These are the activations of a small neural network, seen along a few directions. Each row is one input.
In each table, some parts of the input vary, and every possible input appears once, in random order.
A made-up example of a description, with smaller parts first: ring(5) and (point or (values(2) and line(4)) or ring(9)).
Shared parts are said once, and a part with two or three values counts as separate values.
In the rows, zero is written as 128.

Other details of the inputs shift rows strongly along two fixed directions, in all tables alike. That doesn't count.

A family of inputs:
r1: [143 113  89 134 135 135 115 158 139 140 116 130 114  57 173]
r2: [ 92  89 106 105  56 153 168 135 157 128 122 137 126 169 108]
r3: [ 51  57 127  66  56 192 171 170 134 121 107 116 154 233  69]
r4: [134 118 103 144 135 132 119 146 132 145 119 135 124  67 161]
r5: [136 143 151 131 155 130 108 129 113 116 138 121 143 142 110]
r6: [126 130 133 143 156 118 110 134 113 142 120 130 140  97 144]
r7: [137 163 171 130 159 112 124  95 102 121 141 119 132 172 104]
r8: [147 130  98 140 117 109 121 133 150 136  89 140 100  68 175]
r9: [144 156 167 138 153 125 116 112 111 118 165 126 141 171 102]
r10: [144 155 172 137 154 123 110 112 108 118 145 120 140 176  99]
r11: [135 160 170 137 157 107 129  88 104 124 156 122 136 168 106]
r12: [152 149 126 145 138 113 133 104 129 130 148 130 108 106 143]
r13: [141 143 131 149 136 103 120 112 129 132 125 136 126 110 142]
r14: [ 85  66  53  98  46 142 166 161 176 133  84 139 115  92 152]
r15: [126 148 155 133 157 120 112 123 110 122 127 127 148 141 110]
r16: [147 126  97 134 132 127 119 144 145 126 131 131 118  72 156]
r17: [ 82  96 123 103  82 158 159 138 140 121 138 129 150 181  84]
r18: [159 145 128 132 142 116 122 113 126 123 131 119 104 115 142]
r19: [120 145 174 133 175 129 103 128  90 134 127 123 158 156 104]
r20: [160 129  86 129 119 117 134 126 153 130 130 129  84  68 175]
Description of these inputs: line(4) and ring(5).
A walk changes only the line(4) part. It starts at r1 and steps to r16. List the rest of the walk in order. -> r9, r20

A family of inputs:
r21: [109 100 106 150  86 117 144 130 141 147 105 144 123 113 150]
r22: [ 73  99 143  93 100 143 164 111 128 131 149 103 137 210  85]
r23: [118  88  88 126 119 153 149 159 157 126 158 130 135  89 134]
r24: [117 109 109 121  96 117 112 145 161 139  97 137 125 119 147]
r25: [117 117 134 150 142 169  93 167 115 134 153 129 172 114 112]
r26: [154 159 117 150 156  89 104 107 134 114 111 143 138  68 143]
r27: [148 165 190 149 200 119 109  93  78 120 149 101 132 141 100]
r28: [141 196 181 155 190  99 121  91  92 119 186 125 146 149 103]
r29: [137 161 116 153 155  91 120 115 121 138 132 149 123  67 158]
r30: [155 194 175 155 186  97 105  82 107  97 163 118 158 149  90]
r31: [154 174 208 158 191 115  73 118  92 115 124 124 155 158  90]
r32: [118 129  95 121  96 130 169 119 157 125 118 133 116  94 139]
r33: [ 66  99 138 109  87 130 166 114 112 126 135 127 156 205  77]
r34: [ 72 105 144 110  93 139 167 101 116 124 125 127 164 201  70]
r35: [112  98 111 119 115 133 135 134 121 138  84 125 110  91 138]
r36: [125 107  93 117 124 140 151 138 133 133 102 105 108 110 153]
r37: [152 157 134 139 170 126 117 124 120 126 120 123 100  67 150]
r38: [157 119  90 112 108 141 125 149 152 113 106 123  96 126 146]
r39: [121 113  94 134  98 124 165 107 147 127 115 123 117  95 142]
r40: [154 156 128 155 167 126 102 144 117 151  98 137 121  86 168]
r41: [111 139 136 108 133 126 140 116 132 134 151 118 123 142 123]
r42: [ 81  91 166 113  89 161 148 136 111 134  99 120 144 207  76]
r43: [117 113 146 119 145 117 130 124 101 135 129 118 144 142 132]
r44: [ 97 117 143  87  82 158 157 118 140 131 163 125 120 218  88]
r45: [114 102  98 116 127 132 141 143 122 142  88 118 119 110 147]
r46: [122 120  91 120  94 109 148 135 160 107 122 129 117 107 136]
r47: [148 141 133 146 111 129 145  91 127 126 147 127 122 144 116]
r48: [116 126 110 143  93 131 143 124 151 141  97 157 128 101 145]
r49: [175 144 120 154 149 104 107 102 131 150 151 123  91  83 168]
r50: [115 120 152 141 131 117 117 115 118 157 125 127 138 151 127]
r51: [114 111  97 104 109 107 120 140 153 130 103 132 124 103 140]
r52: [143 140 145 120 127 154 130 123 123 123 134 131  99 144 114]
r53: [156 147 129 136 168 105  88 132 119 115  94 130 118  63 144]
r54: [141 124 122 134 135 177 104 154 121 121 187 120 144 124 106]
r55: [180 143 131 156 155 124 106 111 113 134 125 123  84  79 155]
r56: [112 118 114 108 120 139 135 143 128 135  88 138 111  89 138]
r57: [144 120  88 127  77 120 141 133 165 110 132 139 101 121 139]
r58: [149  99 104 119 101 130 139 131 136 136 134 125  95 117 169]
r59: [107  89 130 110  94 180 154 146 138 120 190 133 152 205  68]
r60: [117 115 104 140  87 110 124 143 157 123 100 149 128 115 144]
r61: [123 117 110 105 123 130 149 145 141 128 130 124 112 102 164]
r62: [127 155 166 149 204 150  78 136  79 120 188 117 190 126  88]
r63: [ 60  87 142  89  93 139 157 117 118 139 130 116 149 211  81]
r64: [190 154 128 145 150 119  91 125 132 111 119 128  91  79 147]
r65: [ 91 108 153  82 103 157 147 138 131  92 119 107 138 204  63]
r66: [116 117  92 123 100  99 132 135 149 116 107 143 128  98 137]
r67: [116 123  98 107 134 140 137 150 128 140  91 131 118 103 151]
r68: [115 105 106 150  87 128 147 117 144 141  91 144 130 109 146]
r69: [148 155 182 181 198 128  85 133  92 139 183 142 184 142  96]
r70: [107 117 108 140  89 123 143 137 149 143 109 157 123 110 149]
r71: [142 117  99 143  89 119 149 116 144 134 142 133  97 113 148]
r72: [140 154 138 137 114 125 142 110 129 125 167 139 116 150 117]
r73: [128 119 100 106 113 111 128 133 161 123 122 117 112 103 142]
r74: [110 132 149 129 124 126 121 126 130 154 125 139 135 146 127]
r75: [136 123  92 108 127 131 129 152 146 109  99 110 113 109 146]
r76: [126 122 109 143  93 118 125 130 160 122  89 148 137 111 136]
r77: [115 111 109 103 118 126 140 147 130 136 111 137 123  98 163]
r78: [178 188 175 159 168 106 103  83 116 102 169 130 142 160  91]
r79: [127 104 108 140 117 137 131 148 126 152  81 124 120 116 155]
r80: [ 92 102 145  77 100 142 151 142 132  95 140 108 151 216  90]
r81: [143 163 120 150 152 101 125 104 124 135 119 147 131  64 150]
r82: [146 168 168 154 212 150  83 134  83 114 206 103 178 120  92]
r83: [146 154 135 135 114 135 147 101 137 125 150 140 120 142 114]
r84: [ 75 106 166 103  89 172 148 145 122 131 101 132 142 204  76]
r85: [ 76 105 138 110  92 136 176 109 124 118 152 116 142 206  81]
r86: [153 148 143 152 162 110 100 139 116 149 119 144 127  87 178]
r87: [178 174 182 154 201 126 103  96  77 130 163 107 128 174 109]
r88: [116  86  88 131 128 141 134 161 145 138 143 145 147  78 133]
r89: [145 134 141 113 128 140 133 128 125 127 158 132 112 154 140]
r90: [159 176 186 154 196 113  78 129  92 122 124 120 163 169 105]
r91: [158 130 142 114 128 125 114 130 130 107 150 123 122 164 128]
r92: [122 143 129 109 151 146 143 136 118 125 126 110 125 147 125]
r93: [152 124 135 157 150 107 105 132 114 152 112 131 127  87 180]
r94: [124 104 104 102 114 113 122 153 140 119 102 131 129 104 154]
r95: [104 118 104 107 115 120 134 132 143 151 115 139 116  96 148]
r96: [131 107 118 124 108 119 110 158 144 127  95 134 132 119 159]
r97: [148 128  93 113 113 154 140 144 143 135 116 129  90 116 157]
r98: [155 152 115 134 175 105  92 142 118 121  97 123 126  82 152]
r99: [145 134 134 115 117 122 116 120 147 119 150 122 115 160 116]
r100: [121 113 139 118 141 125 142 121 114 124 144 108 129 145 138]
Changing only one part turns r92 into r97. The same change can be made to r85. Which row results? -> r71
Changing only one part turns r82 into r25. The same change can be made to r75. Which row results? -> r90
Changing only one part turns r28 into r29. The same change can be made to r73. Which row results? -> r51
What is each input in this table made of? -> line(4) and (values(2) or (values(3) and line(6)))
Which other rows does r40 become when the values(3) part takes its other values? List them by row number. -> r79, r90
Which other rows does r26 become when the line(4) part takes its other values? List them by row number. -> r30, r76, r78
Which other rows does r86 become when the values(3) part takes its other values? List them by row number. -> r93, r96
